A small network was shown many inputs. Here are its activations along a few directions, one row for each input.
In each table, some parts of the input vary, and every possible input appears once, in random order.
A made-up example of a description, with smaller parts first: one of 8 places around a ring, together with either a single point or one of 9 places along a line or (one of 3 separate values, together with one of 6 places along a line).
Shared parts are said once, and a part with two or three values counts as separate values.
In the rows, 128 means zero.

Other details of the inputs vary at random and push rows far along three fixed directions, the same in every table; ignore that.

Rows:
x1: [102  46 165 171 102 123 144 105 147  88 128 197 148 146]
x2: [129 160 126  93 142 168 125 139 157 145 146 159  98 140]
x3: [131  98  99 128 127 109  78 145 112 130  87  66 140 116]
x4: [136 113  90 117 139 126  67 138 113 141 101  63 151 116]
x5: [147 125 174 130 144  69 251 118  70 134 135 125  75 104]
x6: [151 145 138 130 151  91 179 142  90 133 123 104 119 105]
x7: [138 117 102 135 127 110  80 136 112 126  97  81 162 112]
x8: [134 151 130 107 134 140 127 117 140 125 138 136 126 127]
x9: [102  57 158 150 102 139 120 110 163  93 125 199 149 149]
x10: [121 102 118 123 121 151  82 124 143 130 120 135 136 134]
x11: [137 191 104 103 139 153 104 148 149 141 134 118 128 128]
x12: [130 155 106 118 131 133  86 147 137 133 119 103 148 125]
x13: [101  59 155 166  96 141 124  99 154  87 128 193 149 146]
x14: [154 111 175  93 164  84 224 126  86 147 139 143  76 105]
x15: [124 173 116 125 119 142 122 128 147 123 140 129 116 130]
x16: [131 119 102 156 123 103  99 137 100 141 109  68 159 126]
x17: [131 190 102 101 130 143 102 139 149 137 130 109 117 122]
x18: [112  93 132 156 110 134 124 108 129 116 128 135 145 144]
x19: [138 191 133 114 141 140 179 135 121 155 157 135  94 130]
x20: [131 185 112 113 131 155 117 121 148 133 153 126 126 132]
x21: [114 168 137 126 121 160 148 124 150 137 165 167 110 152]
x22: [118 171 136 119 128 157 142 127 158 127 163 173 114 141]
x23: [146  46 138 140 147  58 140 146  62 128  77  67 143  98]
x24: [112 106 125 158 104 143 109 113 134 122 129 140 145 145]
Description of these inputs: one of 4 places along a line, together with either a single point or one of 5 places along a line.
Changing only the place on the line of 4 turns x21 into x22. The same change can be made to x18. Which row results?
Answer: x20
Which other rows does x10 become when the place on the line of 4 takes its other values? List them by row number.
Answer: x7, x13, x24
Which other rows does x7 become when the place on the line of 5 takes its other values? List them by row number.
Answer: x8, x9, x11, x12

Rows:
x25: [112 128 139 145 116 148 152 124 141 122 143 160 115 152]
x26: [142 141 129 125 146 112 134 147 117 123 116 115 140 118]
x27: [128 121 146 127 126 131 158  98 129 113 137 145 126 127]
x28: [107 134  99 156  99 151  82 138 143 132 119 116 148 147]
x29: [143 141 128 128 144 111 132 149 117 123 120 116 139 113]
x30: [126 107 148 120 132 134 149 120 119 143 135 154 113 132]
x31: [135 142 127 127 127 102 129 112 114 129 137 103 136 114]
x32: [137 111 124 118 144 124 133 133 105 146 120 103 129 127]
x33: [121 110 142 122 132 153 139 120 137 135 149 167 112 142]
x34: [125 166 105 125 120 161  86 111 151 123 140 119 143 137]
x35: [124  96 131 157 122 109 153 134 104 123 110 107 136 133]
x36: [121 109 144 119 133 153 140 118 137 134 145 166 113 146]
x37: [ 93  21 118 207  84 123  77 129 130  89  90 125 183 152]
x38: [137 128 123 112 138 116 129 133 118 126 112 103 113 116]
x39: [110 177  98 133 109 152  91 143 155 146 152 119 130 150]
x40: [125 109 144 109 131 129 155 120 137 116 122 147 104 127]
x41: [128 128 148 129 119 126 153  97 125 119 137 151 124 122]
x42: [134 125 146 133 123 125 152  99 127 116 140 151 124 122]
x43: [129 154 105 112 132 168  87 133 147 156 144 130 126 141]
x44: [136 130 125 112 130 114 127 132 117 133 109 107 114 110]
x45: [122 153 101 110 124 158  82 135 158 127 129 121 119 131]
x46: [146 141 128 128 143 108 131 147 118 127 116 120 140 112]
x47: [141 139 127 120 145 114 137 147 119 124 113 112 142 118]
x48: [116 113 145 116 128 140 134 120 143 143 155 166 114 144]
x49: [130 128 125 110 132 101 124 134 123 133 121 106 114 112]
x50: [134 140 119 147 125 115 141 139 109 140 125 105 124 127]
x51: [141 140 124 132 132 116 133 114 110 123 131 103 133 112]
x52: [140 143 130 125 139 109 132 146 116 129 112 119 140 112]
x53: [124 123 141 113 124 142 139 118 152 120 134 168 100 130]
x54: [136 142 131 123 140  96 129 149 122 129 125 117 141 114]
Describe the family of inputs behind these rows.
Answer: one of 5 separate values, together with either a single point or one of 5 places along a line
Changing only the choice among 5 separate values turns x33 into x37. The same change can be made to x32. Which row results?
Answer: x35
Which other rows agree with x40 in the choice among 5 separate values? List them by row number.
Answer: x38, x44, x45, x49, x53
Which other rows does x34 become when the choice among 5 separate values takes its other values? List them by row number.
Answer: x25, x26, x36, x38

Rows:
x55: [123 143 156 118 132 140 131 127 147 131 152 194 124 126]
x56: [143 166 116 111 147  97 150 175 101 150 113  72 119 116]
x57: [119  78 144 131 121 132 128 107 143 103 145 159 103 137]
x58: [118 142 107 112 113 142 101 115 147 130 110 115 125 125]
x59: [146 121 155 122 158  82 174 127 104 104 136 124 116  95]
x60: [109  87 142 146 112 139 142 140 140 118 123 166  98 152]
x61: [130 103 112 147 136 150  73 137 131 108 101 119 179 130]
x62: [142 141 101 106 152  94 115 136 109 141 124  56 125 109]
x63: [118 118 115 164 103 140  98 123 126 123 128 104 158 134]
x64: [138 158  89 108 140 161  71 145 137 143 117  85 167 136]
x65: [123 156 103 146 120 127  99 124 125 128 127 102 156 141]
x66: [125 237 101 100 142 173 109 172 164 144 153 140 103 138]
x67: [170 126 140 147 138  81 190 133 114 125 121 137 119  99]
x68: [116 183 139  85 115 169 146 110 174 125 151 176 101 133]
x69: [143 106 150 121 125 100 172 109  93 123 108 119  87 100]
x70: [125 123 141 105 143 169 150 111 149 136 143 172 115 149]
x71: [134 129 117 122 127 133  88 132 121 157 132 122 121 125]
x72: [108  90 103 177 103 138  91 127 120 137 122  88 162 134]
x73: [114  75 120 143 107 114  64 137 131 129 103 118 184 133]
x74: [136 123 141 144 135  93 190 119  74 138 139 111 113 117]
x75: [101  87 142 140 116 132 149 140 148 120 120 165 113 154]
x76: [140 106 155 112 146  84 171 124  93 158 126 129 113 111]
x77: [115 108 153 136 112 133 138 108 146  88 113 175 129 116]
x78: [108  66 156 182  97 106 124  98 133  87 107 146 167 154]
x79: [152 182 111 129 143 103 154 136  81 146 137  75 129 112]
x80: [123 140 113 108 129 130  98 131 152 118 142 110 142 130]
x81: [136 161 134  96 145 194 138 114 153 144 162 177  88 150]
Describe the family of inputs behind these rows.
Answer: either a single point or one of 6 places along a line or (one of 4 places along a line, together with one of 5 separate values)
Start at x72 and move only the place on the line of 6, one step at a time. The first step leads to x74. Which rows follow, in order?
Answer: x63, x79, x65, x78
Which other rows does x56 become when the choice among 5 separate values takes its other values? List them by row number.
Answer: x64, x68, x73, x80

Rows:
x82: [134 127 133 111 142 126 140 136 124 141 134 128 116 128]
x83: [128 139 129 133 124 125 148 112 116 140 145 117 116 130]
x84: [133 161 125 115 127 130 129 133 133 133 135 118 124 121]
x85: [140 140 135 121 135 119 138 120 124 127 137 133 127 117]
x86: [126 104 148 145 128 100 167 126 111 119 129 141 122 118]
x87: [131 127 134 111 144 125 138 138 122 139 136 129 115 127]
x88: [136 160 125 116 137 129 126 132 131 136 135 121 127 126]
x89: [110 109 132 142 108 142 110 124 147 106 120 146 146 136]
x90: [135 125 132 106 144 125 138 130 129 134 130 127 113 121]
x91: [131  87 151 118 143 106 158 125 115 120 123 138 114 118]
x92: [121 108 131 142 117 143 105 116 141 107 124 152 152 132]
x93: [125 152 118 143 121 147 124 132 142 125 135 132 129 141]
x94: [124 101 148 145 123 107 166 108 102 126 138 127 117 127]
x95: [125 104 150 137 128  98 168 123 111 117 127 140 125 126]
x96: [134 161 117 126 129 131 133 136 129 138 138 121 124 123]
x97: [129 108 149 151 127 104 169 128 110 114 130 137 119 128]
x98: [137 144 120 100 143 137 123 135 133 140 132 119 116 123]
x99: [126 132 122 115 135 149 114 136 142 138 131 135 127 138]
x100: [134 102  95 163 122 100  92 131  79 133  93  39 167 117]
x101: [136 164 118 133 128 134 135 138 128 133 139 117 122 132]
x102: [114 107 133 144 118 141 108 122 144 109 120 150 148 140]
x103: [134 140 137 122 136 117 141 126 127 130 133 130 124 124]
x104: [126 148 125 125 129 141 115 126 145 128 130 136 134 134]
x105: [120 144 118 136 117 151 122 111 135 136 143 126 127 141]
x106: [130 142 137 121 126 117 145 128 129 127 132 127 120 120]
x107: [135 150 122 113 133 135 123 139 125 153 134 123 115 127]
x108: [136 144 122 106 142 138 125 141 129 146 136 120 120 130]
x109: [133 132 133 119 133 122 138 134 120 147 132 132 111 125]
x110: [137 128 131 104 137 122 136 123 128 130 124 129 104 118]
x111: [131 156 118 127 124 139 132 116 122 144 147 111 120 133]
x112: [112  96 130 141 114 147 103 129 139 126 119 153 137 142]
x113: [126 130 121 110 136 148 112 130 146 132 127 133 124 131]
x114: [132  89 151 116 136 103 156 119 114 116 117 140 105 114]
x115: [128 132 120 108 129 145 109 123 145 128 121 134 116 127]
x116: [134 146 130 140 128 121 150 133 123 128 137 125 118 131]
x117: [143 160 124 115 136 131 124 125 128 133 139 124 130 118]
x118: [132 162 119 119 129 129 133 133 129 137 137 120 128 131]
x119: [132 147 124 125 128 142 113 120 142 125 134 139 138 126]
x120: [131 143 128 132 129 119 147 131 125 133 136 130 121 122]
x121: [137 111 102 149 124  90  90 145  98 126  83  49 168 106]
x122: [141 127 111 135 134 104  97 134 108 125 113  85 154 109]
x123: [121 150 119 128 121 141 122 127 143 128 132 136 135 140]
x124: [122 149 117 136 121 143 122 130 144 130 134 137 131 132]
x125: [129 144 131 125 129 117 148 128 124 131 135 129 124 129]
x126: [114 112 125 161 110 146 116 129 141 106 124 144 144 147]
x127: [110 110 126 146 110 141 114 124 142 110 122 148 150 146]
x128: [124 137 122 122 125 146 112 133 139 145 130 139 122 136]
x129: [111 109 124 154 110 144 114 127 142 112 124 149 146 138]
x130: [117  92 127 126 117 146 101 119 145 110 111 147 131 134]
x131: [129 101 156 135 135  98 161 122 113 115 126 141 125 121]
x132: [125 102 157 134 125  98 165 123 115 113 125 138 121 117]
x133: [115  91 128 128 125 148 104 126 146 113 117 146 138 137]
x134: [114  92 129 133 123 149 106 132 141 120 121 147 142 144]
x135: [139 146 120  98 136 135 120 128 132 136 127 120 108 120]
x136: [132 117 110 133 131 108  97 147 105 145 110  88 138 119]
Describe the family of inputs behind these rows.
Answer: one of 5 places along a line, together with either a single point or one of 4 places along a line or one of 6 places along a line
Changing only the place on the line of 5 turns x104 into x131. The same change can be made to x115. Which row results?
Answer: x114
Start at x92 and move only the place on the line of 5, one step at a time. The first step leads to x119. Which rows follow, in order?
Answer: x117, x85, x122
Which other rows agree with x82 in the place on the line of 5? List them by row number.
Answer: x83, x85, x90, x103, x106, x109, x110, x116, x120, x125
